These are the activations of a small neural network, seen along a few directions. Each row is one input.
In each table, some parts of the input vary, and every possible input appears once, in random order.
Descriptions start from the smaller parts, as in this example, which fits no table here: one of 4 places along a line, together with either a single point or one of 9 places along a line or (one of 3 separate values, together with one of 5 places around a ring).
Shared parts are said once, and a part with two or three values counts as separate values.
In the rows, 128 means zero.

Rows:
row 1: [120 111 114 144 140 165 145  97 123 181 160 167  76  72 100 106 126]
row 2: [204 122 137 145 139  86 101 116  57 109 180 144 120 102 105 120 107]
row 3: [156 225 174 162 158 159 123 104 216 110 129 190 145  91 127 167 143]
row 4: [155 113 111 161 123 152 129 112  73 122 170 167 113  54 107  89 129]
row 5: [169  99 147 111 107 102 122 134  44 114 118  94 169 129 147 121 131]
row 6: [144 103  93 134 130 164 123 116  82 127 156 151 157  77 120  71 154]
row 7: [141  87 129  70 127  99 150 181 106 105 103  80 101 203 119 162 123]
row 8: [ 94 163 127 229 148  74  50 119 171  93 125 168 122 129 146 132  72]
row 9: [ 90 241 175 127 118 147 164 160 177 126  73 131 188 136 142 143 148]
row 10: [182 111 133 123 171  64 100 122 117 143 166 109  77 119  85 158 104]
row 11: [141 102 126  84 109  75 136 159 110 140 108  66 130 184 103 156 140]
row 12: [192 110 118 114 144  99  94 121  66 115 163 131 167 123 117 103 132]
row 13: [ 76 106 108 108  87 172 190 124 114 170 115 119 128 134 120 104 159]
row 14: [219 103 147 135 122 106  95  98  97  84 208 152 125 113 112 126 126]
row 15: [137 122 113 112 163 114 120  98 152 187 154 120  43 103  98 148 112]
row 16: [135  91 122 134 121 182 138  79 161 157 185 177  81  82 106 112 143]
row 17: [ 83  94 123 116 115 184 170 109 106 179 112 110 125 102 137 109 145]
row 18: [ 62 141 123 177 102  99 111 175 174  58  70 137 148 206 184 124  74]
row 19: [102 105 123  82 133 138 140 113 134 187 101  64  93 135 130 153 128]
row 20: [111  89 105 108  88 174 189 163  65  80 116 138 136 134 151  93 150]
row 21: [ 61 157 122 193  87  80  95 157 175  92  77 121 173 189 169 119  94]
row 22: [152 102 122 102 146 131 114  80 191 163 181 130  48 113 106 155 130]
row 23: [119  94 120 131  98 165 154 126  60 123 117 113 160  83 150  91 153]
row 24: [ 95 117 107  76 105 127 159 130 141 179 106  73  96 168 113 148 143]
row 25: [124 235 150 141 181 156 117 136 186 142 102 166 187 100 135 146 144]
row 26: [149  89 142  90 137  86 117 140 102 147 103  57 128 149 120 162 123]
row 27: [ 88 226 178 108 132 166 181 177 175  91  65 149 164 152 154 151 126]
row 28: [162 111 131 105  80  90 142 152  52 107 121 103 170 163 132 114 150]
row 29: [ 75  91 109  93 104 193 206 143 111 136 111 134 102 152 136 112 140]
row 30: [111 144 137 219 131  92  45  98 209  67 147 178 126 140 150 137  91]
row 31: [126 112  94  84 169 129 113 102 160 192 140 104  90 126 106 132 133]
row 32: [198  91 142 113 154  82  94 104 157 118 195 118  83 129  93 165 122]
row 33: [ 98 231 187 138 146 160 145 147 168 135  70 122 186 107 160 151 137]
row 34: [137 245 167 171 176 142 125 128 177 136 110 180 140  80 124 161 126]
row 35: [172  99 113  93 176  78  91 126 126 149 148  95 126 142  94 143 125]
row 36: [112 105 105 123  71 152 173 143  68 115 120 122 162 116 135  85 169]
row 37: [171  95 120 151 104 171 121  94 112  98 195 176 117  66 113  95 146]
row 38: [ 94 102 109  62 122 150 175 150 138 144 101  87  69 187 128 156 125]
row 39: [ 65 145 136 200 116  92  74 140 165  99  74 113 172 157 186 128  81]
row 40: [161  95 133  89  97 112 156 174  49  72 116 118 142 182 149 121 132]
row 41: [ 84 152 107 200 152  88  44 127 181 101 114 154 170 150 159 118  90]
row 42: [109 101  96 118 147 179 140 100 130 184 148 150 121  95 110  88 149]
- The inputs of row 4 and row 36 match in every part but one. If row 8 is changed in the same way as row 4 into row 36, which row does it become? => row 21
- Describe the family of inputs behind these rows. => one of 6 places along a line, together with either one of 2 separate values or one of 5 places around a ring
- Which other rows does row 20 become when the place on the ring of 5 takes its other values? List them by row number. => row 7, row 29, row 38, row 40
- Which other rows does row 18 become when the choice among 2 separate values takes its other values? List them by row number. => row 27

Rows:
row 43: [120  61 107 103  94 148 148 119 101 134 139 108 113 137 131 109 142]
row 44: [123  94 134  74  88 152 191 155  61 128 101  86 138 149 139 122 151]
row 45: [155  76 111 125 129  90 109 116 119 127 168 122  66 140 104 137 107]
row 46: [198  95 113 102 144 158 141  96  66 158 193 148 120  57  86 100 167]
row 47: [137 106 117 151 155  72  74 124 141 117 142 122  95 148 126 143  85]
row 48: [ 90 134 123 168 115  85  84 137 153 110  96 110 170 165 157 125 108]
row 49: [ 73 176 134 190 108 155 122 139 181  78 102 179 172 135 167 109 119]
row 50: [108  98 111 125 128  85  98 146 145 110 109  99 127 189 143 137 104]
row 51: [174 172 152 170 156  69  55 116 145 112 143 134 167 115 127 143 111]
row 52: [ 78 207 159 158 101 159 164 180 141  73  62 154 196 145 174 122 130]
row 53: [209 104 135  99 144  86 108 115 114 119 184 121  94 130  88 152 130]
row 54: [ 65 196 146  84 131 190 203 153 167 174  56 108 136 132 140 151 155]
row 55: [130 104 133  71  95 109 175 172  83 115  97  78 124 193 129 146 135]
row 56: [120  97 113  69  95 179 206 150  35 153 110 103 150 118 128  90 169]
row 57: [149  66 112 129 122 135 125  98  98 140 171 130  80  96 112 115 125]
row 58: [ 58 163 122 114 137 187 159 114 207 181  99 132 112 122 131 138 145]
row 59: [ 87 169 131 143 166 175 138  92 205 191 132 157  79  82 112 143 126]
row 60: [191 134 141 125 170  68  71 124 136 110 157 121 123 139 111 157 106]
row 61: [126  70 106 100 102 104 133 136 123 121 136 100  99 181 122 131 126]
row 62: [102 185 140 217 134 144  97 114 178  86 133 205 140  97 152 115 101]
row 63: [ 94 166 148 137 108  89 125 177 112 104  55  88 194 175 162 138 119]
row 64: [155 213 165 192 149 140  94 115 174  80 147 208 168  85 140 129 124]
row 65: [117  64  86  99 101 176 163 114  75 158 147 125 125 107 118  78 159]
row 66: [146  69  90 126 128 163 141  94  71 164 178 147  92  67  99  85 143]
row 67: [120 143 128 195 141  73  59 115 150 118 128 133 139 126 141 130  88]
row 68: [112 131 137  96 122  90 140 183 105 104  69  77 152 200 149 151 114]
row 69: [143 197 156 117 183 171 138  93 204 188 145 159 108  70  97 158 147]
row 70: [203  93 136 105 138 131 124  98  93 133 187 130 108  86  98 130 148]
- Describe the family of inputs behind these rows. => one of 4 places along a line, together with either a single point or one of 6 places along a line
- The inputs of row 62 and row 49 match in every part but the place on the line of 4. If row 66 is changed in the same way as row 62 into row 49, which row does it become? => row 65
- Start at row 64 and move only the place on the line of 6, one step at a time. The first step leads to row 51. Which rows follow, in order? => row 60, row 53, row 70, row 46
- Start at row 54 and move only the place on the line of 4, one step at a time. The first step leads to row 58. Which rows follow, in order? => row 59, row 69
- List by row number the other rows that have the place on the line of 4 in common with row 56. => row 44, row 52, row 54, row 55, row 63, row 68

Rows:
row 71: [105 180 155 117 144 156 163 130 158 165 101 124 108 109 124 158 130]
row 72: [123 150 128 180 168  75  52 110 181 132 131 135 127 126 130 144  89]
row 73: [158  65 104 123 140  91  90  93 106 164 168 100  83 116 100 128 117]
row 74: [ 61 163 128 131 124 118 123 151 188 133  68 103 160 183 158 141 117]
row 75: [ 66 188 131 176 126 172 146 138 152 123  91 172 149 102 155 109 122]
row 76: [173 125 123 115 138 166 139 107 114 126 177 169 132  85 106 106 156]
row 77: [170 148 148 169 135  95  85 116 104 106 148 140 161  95 130 125 119]
row 78: [161  64 104 148 115 108  97 102  64 130 174 126 122  97 116  92 124]
row 79: [115 119 121  62 127 126 157 154 119 154  94  74 143 171 124 141 151]
row 80: [121 117 122  87 103 144 166 161  78 121  95 102 181 153 139 108 159]
row 81: [156 162 153 127 153 143 120  98 190 145 157 150 106 101 107 158 138]
row 82: [112 167 131 164 161 140  95  98 227 137 145 171 111 114 121 143 119]
row 83: [124 141 125 106 130 180 182 141  83 144 118 143 133  93 122 106 149]
row 84: [108 145 133 181 114  96  95 156 137  56 108 152 154 168 162 124  92]
row 85: [142  55 110 125  86 108 137 142  65  89 146 118 112 156 132 107 118]
row 86: [184 110 119 135 145 100  96 119  69 123 163 133 147 100 111 107 128]
row 87: [116 170 129 188 136 158 102 105 185 102 149 196 149  93 138 109 130]
row 88: [ 67 163 126 156 100 139 130 157 146 100  69 131 197 162 175 109 129]
row 89: [150  79 109 127 110 172 140  90 109 133 188 162 106  82 113  91 152]
row 90: [127 152 126 205 143  93  59 116 139  98 136 161 165 107 146 111  99]
row 91: [119 141 125  82 155 162 174 133 123 179 117 116  95 113 107 141 140]
row 92: [103 157 151  96 117 119 148 151 153 139  78  82 156 169 142 156 139]
row 93: [150 139 156 146 106  96 122 156 102  63 119 131 150 156 147 139 113]
row 94: [159 102 124  87 139  83 126 153 111 115 132  97  97 177 114 154 115]
row 95: [104 144 133 156 138  77  88 151 181  89 104 124 116 187 147 156  81]
row 96: [169 124 123  91 162 148 130 100 154 161 173 143  93 105  91 141 148]
row 97: [110 181 154 141 118 174 171 137 118 129 102 151 146  88 139 124 140]
row 98: [146 139 155 121 130  78 114 150 145  97 115 103 111 174 133 171 104]
row 99: [ 62 185 134 152 151 153 138 130 194 158  89 146 112 123 138 142 111]
row 100: [138  57 107 100 110  90 129 134 107 122 141  90  73 174 117 141 111]
row 101: [109 157 150 121  93 139 155 157 111 106  80 110 194 149 159 124 149]
row 102: [ 99  71 106 100  74 153 167 145  74 129 106  95 156 149 145  94 155]
row 103: [166 145 149 145 160  78  78 110 145 140 143 114 122 114 116 158 110]
row 104: [180 109 119 111 169  84  88 113 111 157 158 107 108 118  97 141 120]
row 105: [ 98  95 110  95 128 170 176 114 118 185 126 109  70 111 114 128 137]
row 106: [147  79 108 102 134 155 132  81 149 167 183 137  68 103  97 128 145]
row 107: [102  94 110 118 103 188 184 123  78 151 128 135 108  91 130  92 145]
row 108: [ 94  74 105  75  98 134 160 136 115 161 104  67 118 168 129 128 146]
row 109: [160 165 152 151 128 161 128 104 149 109 161 176 145  80 122 124 148]
row 110: [164 101 126 112 115 100 135 159  69  81 135 125 137 160 127 121 123]
- The inputs of row 105 and row 107 match in every part but one. If row 91 is changed in the same way as row 105 into row 107, which row does it become? => row 83
- Describe the family of inputs behind these rows. => one of 2 separate values, together with one of 4 places along a line, together with one of 5 places around a ring
- Which other rows does row 71 become when the choice among 2 separate values takes its other values? List them by row number. => row 97
- Start at row 108 and move only the place on the line of 4, one step at a time. The first step leads to row 79. Which rows follow, in order? => row 92, row 74
- Which other rows does row 99 become when the place on the ring of 5 takes its other values? List them by row number. => row 72, row 74, row 82, row 95
